Each row has a name. After each piece below comes the name of the row it's from, unless a question asks for something else. Each question is about the rows just above it. Places in a row count from 1.

[-2.09  1.55  1.67  0.13 -1.41] : U
[ 1.31 -1.72 -1.72 -3.28  1.55] : E
[ 1.42 -1.98 -2.03 -4.38  1.74] : Y
[ 1.31 -1.72 -8.62 -5.91  0.31] : F
[ 2.56 -3.15 -3.14 -5.94  2.45] : T
[ 0.40 -1.17 -1.48 -3.82 -0.26] : G
[ 3.84 -4.21 -4.38 -0.27  2.64] : Q
[-2.03 -4.37 -1.98  1.42  1.74] : C
[-0.29 -0.41 -0.53 -0.83 -0.72] : M
[-4.38 -1.98 -2.03  1.42  1.74] is which row reordered? | Y
Row and place of [-0.26] in the named rows: | G, 5
The row with [ 1.31 -1.72 -1.72 -3.28  1.55] is | E
[-1.98 -2.03 -4.38  1.74] is in which row? | Y

[-1.81  1.14  0.35  1.15  1.37 -0.81 -4.16 -1.24  0.39 -3.15  0.02  0.02
  0.23 -0.47 -0.12 -2.72 -0.15 -0.04 -0.22  0.85  1.20 -0.71 -1.42  0.46
  0.72 -3.83  3.02 -0.42  3.81 -1.92 -0.40 -0.12] = N
[-1.01  0.24 -0.29 -0.84  0.50  1.84 -0.99  0.23 -0.29 -1.15  0.33 -0.90
 -0.32 -0.04 -4.31  0.23  0.04 -1.10 -1.30 -0.59  2.63 -0.62 -1.40 -0.69
  0.73  2.04  0.35  1.24 -0.69 -1.25  1.32  1.74] = X
[-3.42  0.13 -0.51 -0.10 -1.78  0.67 -2.51  0.16 -1.94 -0.58  0.37  1.71
 -0.06 -0.53 -1.13  3.80 -0.04 -0.05  1.82  1.70  3.10  1.28  3.62 -0.22
  0.07  0.84 -1.09  0.13 -2.99  1.85 -1.22  3.34] = K
[ 0.27  1.02 -0.78  0.26  0.67 -0.40  0.61 -0.24 -0.98 -5.32  1.23  1.76
  0.88  1.80  1.07 -2.24 -1.38  1.05 -0.12  0.38  2.58 -0.40  0.36 -0.55
  0.77 -0.02  4.28  0.19  1.45 -3.98  0.32 -3.57] = Z
[-0.08  0.25 -0.63 -1.89  1.30  0.82  8.89 -0.16 -1.38 -0.04  0.05 -1.43
 -0.13  1.22  0.45  0.70  0.32 -0.98 -2.69  1.18 -2.06  7.98  0.76 -0.24
 -3.68 -2.02 -1.38  0.78 -1.75 -1.34 -1.52  3.91] = W
[-1.01  1.73 -0.59 -1.10  0.23 -1.25 -0.62  0.35 -1.30  0.50 -0.04 -1.15
 -1.40  1.84  0.04 -0.90  1.32 -0.69 -0.84 -0.99 -0.29  0.23  1.24  0.33
  0.24 -4.31  2.04 -0.32  2.63 -0.29 -0.69  0.73] = R
[-1.00 -2.82  1.79  0.79 -1.83 -1.44 -1.21  0.66 -0.26 -0.80  1.88 -2.37
  3.09 -0.99  1.03 -0.21 -0.86 -1.23  1.18  0.56 -0.87  0.88 -0.63  0.54
  1.51  0.21  1.17 -1.83  0.50 -2.06 -0.16 -2.37] = B
[ 1.18 -0.98 -2.69 -0.63  3.91 -1.34  0.76  0.45  0.78 -1.89 -0.16  1.30
 -1.43 -2.06 -0.08  8.89  0.25 -0.13 -1.75  0.70 -2.02 -0.04  1.22  0.82
 -1.38  7.98 -3.67  0.32 -0.24 -1.52  0.05 -1.38] = V
[ 0.68 -2.15  1.24  0.02 -3.49 -0.66 -1.75 -0.22  0.02 -3.92  0.79  0.73
 -2.16 -1.49 -0.45 -2.00  0.84 -0.02 -1.81 -0.80 -1.61 -0.07 -1.07  0.05
 -1.49  6.27  2.61  0.65 -5.28 -2.26 -1.00  2.13] = D
[ 1.71 -1.18  0.58 -0.39  5.03 -0.64  1.35  0.61  1.10  0.73  0.00  0.42
 -0.83  3.79 -0.92  1.28 -0.14  1.57  0.55  0.52  2.15  0.85  1.80  0.01
 -1.12  4.25 -0.14 -1.63 -0.89  1.10 -0.72  4.12] = S
[ 3.25 -0.62  0.65  0.75  4.33 -1.84 -2.29 -2.16 -1.05  1.20 -1.15 -0.04
  0.19 -2.13  0.95  1.85 -0.27 -0.95  2.32 -0.05  1.07 -0.70  0.24 -0.49
  0.61 -3.46 -6.70  1.10 -1.69  2.63  0.72  0.72] = A
[-1.15  0.33] with +1 step of 0.01 on every entry: | [-1.14  0.34]
The row with [ 1.28  3.62 -0.22  0.07  0.84] is | K
Put [-2.06  7.98 -1.34 -2.02 -0.16  1.22  0.82  0.76 -0.63 -0.98  1.30 -2.69
 -0.13 -1.89  3.91 -0.04  0.70  0.78 -0.24  0.32 -3.68  0.05 -1.38 -1.43
  0.25 -1.38  8.89 -0.08  1.18 -1.52  0.45 -1.75] back in order: which row is it? | W
[ 0.73 -0.69 -0.29  2.63 -0.32  2.04 -4.31  0.24  0.33  1.24  0.23 -0.29
 -0.99 -0.84 -0.69  1.32 -0.90  0.04  1.84 -1.40 -1.15 -0.04  0.50 -1.30
  0.35 -0.62 -1.25  0.23 -1.10 -0.59  1.73 -1.01] is which row reordered? | R
asked: [-0.04 -1.15] | R
Which row holds these entries in another order? [-3.67 -2.69 -2.06 -2.02 -1.89 -1.75 -1.52 -1.43 -1.38 -1.38 -1.34 -0.98
 -0.63 -0.24 -0.16 -0.13 -0.08 -0.04  0.05  0.25  0.32  0.45  0.70  0.76
  0.78  0.82  1.18  1.22  1.30  3.91  7.98  8.89] | V

[-1.02 -4.82 -7.83 -1.01 -0.93 -0.70 -1.02] -> J
[-1.69 -4.82  0.13 -1.01 -0.93  1.42  1.09] -> P
[-1.01 -7.83 -1.02 -0.70 -1.01 -4.82 -0.93] -> H
Which row holds these entries in another order? [-1.02 -0.70 -0.93 -1.01 -7.83 -4.82 -1.02] | J
Every place of [-1.02] in H: | 3
Row and place of [1.42] in the named rows: | P, 6
The row with [-1.69 -4.82  0.13 -1.01 -0.93  1.42  1.09] is | P
[-7.83 -4.82 -1.02 -1.01 -1.01 -0.93 -0.70] is which row reordered? | H

[-0.07 -0.03  0.52  0.05  0.19] = tipu
[-1.87 -1.87 -1.87  4.10 -0.55] = Fidaz
[ 0.08  0.89 -4.58  1.64  0.76] = gis
[ 1.64  0.76  0.89 -4.58  0.07] = feni
Every place of [-1.87] in Fidaz: | 1 2 3
asked: [ 1.64  0.76  0.89 -4.58  0.07] | feni
[-4.58  0.07  1.64  0.76  0.89] is which row reordered? | feni
[ 0.52  0.05  0.19 -0.07 -0.03] is which row reordered? | tipu

[ 1.72  0.81 -8.93 -1.67  1.03 -2.16 -0.50 -3.20 -2.06 -1.27 -1.15  4.27
 -1.47  5.19  1.08  3.58 -0.81  2.69 -1.59  0.60  3.66  0.28 -1.64 -3.11] : gaguv
[-2.47 -1.73  7.28  1.87 -0.32  2.20 -0.26  3.71  1.90  1.25  1.23 -3.57
  1.23 -4.57  1.90  1.90 -0.09 -2.60  1.21 -0.13 -1.72 -0.54  1.03  2.39] : Fodop
[ 0.14  1.08 -2.64  0.37  0.37 -0.24  0.37  8.77  1.07 -3.86  0.19 -0.19
 -1.53 -2.77  1.08 -6.91 -6.29 -1.66 -1.10  1.08  1.88 -2.48  1.44  1.08] : veme
Places of [-2.47] in row Fodop: | 1
asked: [-1.15  4.27 -1.47  5.19  1.08  3.58 -0.81  2.69] | gaguv
Every place of [-2.48] in veme: | 22
Places of [1.08] in row veme: | 2 15 20 24
Where in the named rows is [-1.67]? | gaguv, 4

[-5.67  3.76  3.34 -4.93  3.01] : ranol
[ 3.02  3.76 -5.67  3.34 -4.92] : zed
[-5.67 -4.93  3.76  3.34  3.02] : sufes
[-5.67  3.77  1.79  7.59  1.00] : Buv
Put [ 3.01 -5.67  3.76  3.34 -4.93] back in order: which row is it? | ranol
Put [ 3.02  3.34  3.76 -4.93 -5.67] back in order: which row is it? | sufes
The row with [ 3.02  3.76 -5.67  3.34 -4.92] is | zed
Shift each entry of [7.59] by -1 times 0.01: | [7.58]
Row and place of [1.00] in the named rows: | Buv, 5

